Each row below is a small network's average activation on inputs in which a field has the value named, seen along a few directions.
Related values have similar rows: they may be neighbours, one step apart, or belong to one group.
Strong random noise was added to every row along 3 fixed directions; ignore it. To show where, here is one row again and again, with new noise each time:
[-128  -90 -138  367  -95 -190   15  283  171  158  -21 -103  248]
[ 187   14  221  178    8  201 -416 -153 -219 -273  402   53 -317]
[ 113    8  174 -152  145 -125  130  -46  -76  -83  -53 -262  157]
[ 222   44  274 -124  152   45  -78 -189 -208 -224  142 -160  -88]
[ -50  -57  -72  334  -58 -119  -28  187   96   93   38  -86  149]


Field Mavoz:
u3: [-210  -53  -74  147  -89 -111 -169  246   12  138 -186  435 -185]
u5: [ 324  286   -5  558  129  469   43 -145 -173  126  -37    6 -343]
u6: [ 225   62   91   36  185  271  127 -219  -62  172  -95  251 -446]
u8: [   2  175  -18   -5  -27  236  292 -286 -128  -79  174   84 -111]
u9: [-244   16 -178 -815   63 -277  403   77   72   19 -158 -215  398]
u4: [ 127 -127 -300  774 -298  114 -479 -121  100  -65  257  258 -393]
u7: [-215 -207  116   72 -240   -1 -677  163  -12 -345  378  -15  -93]
u2: [ 219  245  175 -102  112  294 -216 -473 -141   39  -50  274 -425]
u1: [ 215   43   -1 -311   54  252   95 -138  -72  -72  260  194  -46]
Mavoz is arranged as 3 separate groups.
Which other values are in the same group as u1? Give them in the order they are listed.
Answer: u8, u9
Which other values are in the same group as u4? Give them in the order they are listed.
Answer: u5, u7

Field Gogoz:
l4: [-206   16  111 -191 -166  389 -352  163 -145 -345  528  127  -24]
l2: [ -92  -12  -40 -143  -95  121 -254  142   63  -32 -146  274   -2]
l1: [ 248  261   -6  434  189 -171  382 -178 -124  127 -291 -289   60]
l7: [  53   50 -230  194 -167  277 -380  -74 -154 -227  613  237 -329]
l3: [-260 -340  -95 -261 -343 -206 -263   36  209 -301  345  206  163]
l9: [-155   66  122 -334   96 -116  102  -54   95  234 -253   31   41]
l5: [  66  -31 -212  791  -92  122  -40   21  149  261  -78 -127 -149]
l8: [ 207  -29  138  215  157 -167    4   91   -3  138  -46 -204   98]
l6: [-242 -231   80 -237  -69  -36 -158  181   -5  -64  -56  223 -200]
Gogoz is arranged as 3 separate groups.
Which other values are in the same group as l9? Give them in the order they are listed.
Answer: l2, l6
Which other values are in the same group as l7? Give them in the order they are listed.
Answer: l4, l3
